A small network was trained on made-up records. Each row is its average activation on records with the value named, seen along a few directions.
Values that are neighbours, or in one group, have similar rows; names and order tell nothing.
Random noise pushes rows far along 11 fixed directions. That doesn't count. These rows show it; they differ only by the noise:
[ 158 -340  168  -75   77   10 -316   89  304 -143   84 -349   51  153
  260  373  208  424 -444  -97 -232  304  172  -60   31  329]
[ 163  480 -391  167  -67  116  546  -11  247   60  110  149  163 -180
  334  -49 -184  111  142  -28  -88   50 -133 -108   30 -210]
[ 332   30  -47 -226  265  165  141  256   53  181   41 -158 -553  404
  262  173  416 -106  313   67 -279   45 -129  485  202   99]
[-198  224 -278  275  311  -73  -80 -153  460   17  330 -249 -150 -285
  200  654 -286  -94  -88  -54   73 -162   -9   34  -57 -235]
[ 156 -183  126 -139   49   78 -307  219   71  -65  114 -198  180  185
  274  297  121  233 -225  -66   75  192    9   -1 -125  283]
[ 212 -162  227 -236   23  218 -234  248  148   30  -14   12  518  363
  275 -225 -163  172  -68  -11   41  303 -278  -60  -41 -127]
[  58 -139    9 -169  534  121 -368 -124  363  231  161 -142 -117  135
  425   43   13   74   90  195   99  203 -194  226   10  201]
[-229  572 -231  115 -601  200  481  179 -150  117   18   75  187 -343
 -199 -127  -41 -104  -34  137   40  -19   85 -279  -61 -343]
[-188  -79 -276 -199  190 -179 -284 -427 -489 -286 -116  584  134 -430
 -324 -363  -24   42  103 -227  495 -465  307 -160 -239  571]
[-385  257   15 -286   69  124 -215   21   26  -29  -51  -18   86 -194
 -233  -77 -318 -105 -112   14 -119 -139  182   50 -192 -345]
[-108 -126 -131  -36   96   93  116 -396  212   63  -67  -18 -304  -52
 -149 -103  124  143  192  -30 -394    5  210   73  306 -113]
[ 284    8   38  235  190   13  152  230  236  118  174   29  406  349
  358  228 -540 -191  258  -82  127  155 -615  125   34 -564]
[ 329 -155 -136 -104  568 -145 -106  -21  -89  -31   29  266 -250  203
  197  -23   81 -186  309  -96  214 -203 -254  313   66  318]


Field W:
w3: [ 179  355 -199  271 -167  -45  415   34   14  118   60 -172 -755 -136
  139  173  522 -125  -61  182 -149  -28   -3   37  168  284]
w8: [ -77 -223  373   65  962 -485 -252 -418  176    2 -107  -10 -112   24
  265  107 -829 -109  166   47 -235  197 -244  652 -306   21]
w1: [-286 -244  258   49   42 -159   97 -466   45 -111 -279  166  421 -158
 -284 -433 -716  211  -14  -83 -453  199  178  -92   23 -430]
w5: [-296  108  117  -54   62   13 -178  211 -135  320   57 -256 -426  -54
 -232  139  173 -318    2  390   61  -41   46  199  -40   17]
w6: [-141  312 -174  305 -488    5  469  177  -65  253   32  121  177 -235
 -232 -199  -54 -262  -46  367  418   33 -239 -394  130 -265]
w4: [ 120  124  239  -11 -219    3  -72  654 -462  268   45 -107   61  232
  265  -92  410 -322  -80  514  393  297 -207  100 -216  376]
w9: [-672  -27  238  252  400 -349 -396 -343  254  211   62 -284  -50 -453
 -175  134 -639 -306 -300  418  118  131  -25  116 -220 -235]
w7: [-411 -457  122  507  234 -208 -289 -907  438  165  162 -270 -330 -240
 -216  162 -179 -100  176  108  109  -36   55   -5  214 -145]
w2: [-143  226   85   64  295 -296  -56  -22  -21  -28  -66  150  -85 -199
 -153 -139 -436 -327 -140   97   60 -200 -192   89 -166 -248]
The values of W form a line.
Q: Name the neighbours of w3, in listed order.
A: w8, w2
Q: Name the neighbours of w1, in listed order.
A: w4, w9

Field F:
f12: [-522 -191   20  248  378  -62 -336 -593  292  448  335 -404 -133 -537
  243  428 -228  189  -60  563  188  482  222  113 -188  411]
f9: [-670 -241  247  449   35 -197 -378 -385   -4  550   97  -66  154 -399
 -328 -268 -329 -385 -112  708  588  396 -285 -267   81 -164]
f6: [ 293 -197  -60  297  273 -408  237  -88   99 -236   13   45 -352   -6
  106  305  -29  -52   14 -356  -75 -227  -53  149  133  222]
f11: [-133  347 -134 -265   73  154  233   -7 -264  352 -132  264  106  -42
   30 -452 -261  -65  345  396 -123  260  -57  183  -90  -19]
f4: [-295  232  150 -449   47  208 -409   39  414  -95 -276   74  126  117
 -196 -826 -250 -261 -296   66 -130 -289 -141 -179   89 -654]
f2: [ 120 -787 -191  559   36  137 -326 -393  672  125  351 -106  338  354
  191  398  201   92  254 -168  640  -27 -543 -527  618 -358]
f5: [-157   31  200 -437  371  228 -367 -281   62  413  -93   19   36  119
  276 -689 -179  -18  288  457  170  307 -291  299 -122  108]
f10: [ 581 -283   42   24   95  -97  472  234 -175 -149  -44   12  -36  445
  230  406   42  232  310 -272 -521  221   62  345  134  180]
f7: [-219 -441  247  168 -295  143 -203 -370  236  225   94 -415 -271  140
 -300  127  202  116   31   70 -103  134  118   48  278 -325]
f3: [-140 -124 -123  -73 -130  214 -410  -93 -247  198  143   61 -198   36
 -108   -1  619 -207  344   83  732 -315   10 -161    6  344]
f8: [  81 -283  -94  -77  354  279 -547 -332  464 -125  213   -4   34  166
  201   84  151  138  161 -297  290 -300 -115  -94   19   12]
f1: [ -55    0  -69   82  199 -191  158 -264 -628   90  -53  463   91 -255
 -166 -183 -224 -141  525  -20  335  -83  -78  246 -289  274]
The values of F form a line.
Q: A walk along F starts at f2 and steps to its neighbour f11. Put f6, f4, f5, f10 in the order it reaches them.
A: f10, f6, f4, f5
Q: Name the neighbours of f1, in listed order.
A: f3, f8

Field L:
l3: [-150  137 -180  427    7 -317   -4 -333  453 -126  106  -94 -202 -543
   35   27   22   66 -650  149  119  -52   95 -402   90  193]
l8: [-210   79 -250 -579  358  397  -95 -292 -256  387   -9  157  -62    2
  248 -163  173  282  745  179  127  141  224  394 -213  484]
l4: [ 114  -38   16 -276 -132  396 -240  168   37 -147   72  -11  356  322
  114   68  -42  156  240 -413   31 -213  -23  -60 -120 -301]
l12: [-279  174 -212  245 -442  393  215   31  154  274  346 -498 -140   68
  -73  820   92  -45  415  -71  -94  -88  153   62  106 -665]
l7: [  -7  116  142 -511   76  -69 -287  146 -296 -470 -228  197  258   46
 -155 -193 -312  114 -147 -438   -8 -392  231  103 -419   35]
l11: [ -71 -201   -3   70 -177  377 -235 -175  274  293  135 -129  -33  304
   17 -150  320  -82  374   27  227  -65 -241 -122  306 -437]
l9: [-136 -453 -162 -142  534  357 -535 -556  285  168  322  -50  322  106
  398  459 -347  338  631 -155  386    1 -123  105 -142   87]
l6: [-192  361  -74   51    4   75 -302  169  101  299  324 -299  -88  -57
  295  384   28 -371   12  249  707 -134 -282  124 -299   12]
l10: [-266    1   74 -269  350  199 -467 -164 -124   28  151  -21  176  115
  -30  257 -483 -139  488 -227  189 -244   49  401 -396 -313]
l2: [-369  287   44 -450  409   88 -522 -188   56   99  -78  158   35 -205
   86 -547 -285 -174   11  214  343 -195  -43  106 -341   28]
l1: [ 170  326 -364   80  107  237  117  -99  430  309  297 -147 -252 -266
  638  -41  430  284  -49  389  149  228  -49 -136    4  561]
l5: [-280   46  127 -328  502 -493  123 -242 -772  -72 -449  417 -279 -494
 -485 -374 -194 -116  -40  338 -396  182  454  472 -293  679]
The values of L form a line.
Q: Name the neighbours of l1, in listed order.
A: l4, l12
Q: Name the neighbours of l7, in listed order.
A: l3, l6
Q: Name the neighbours of l11, in listed order.
A: l10, l2
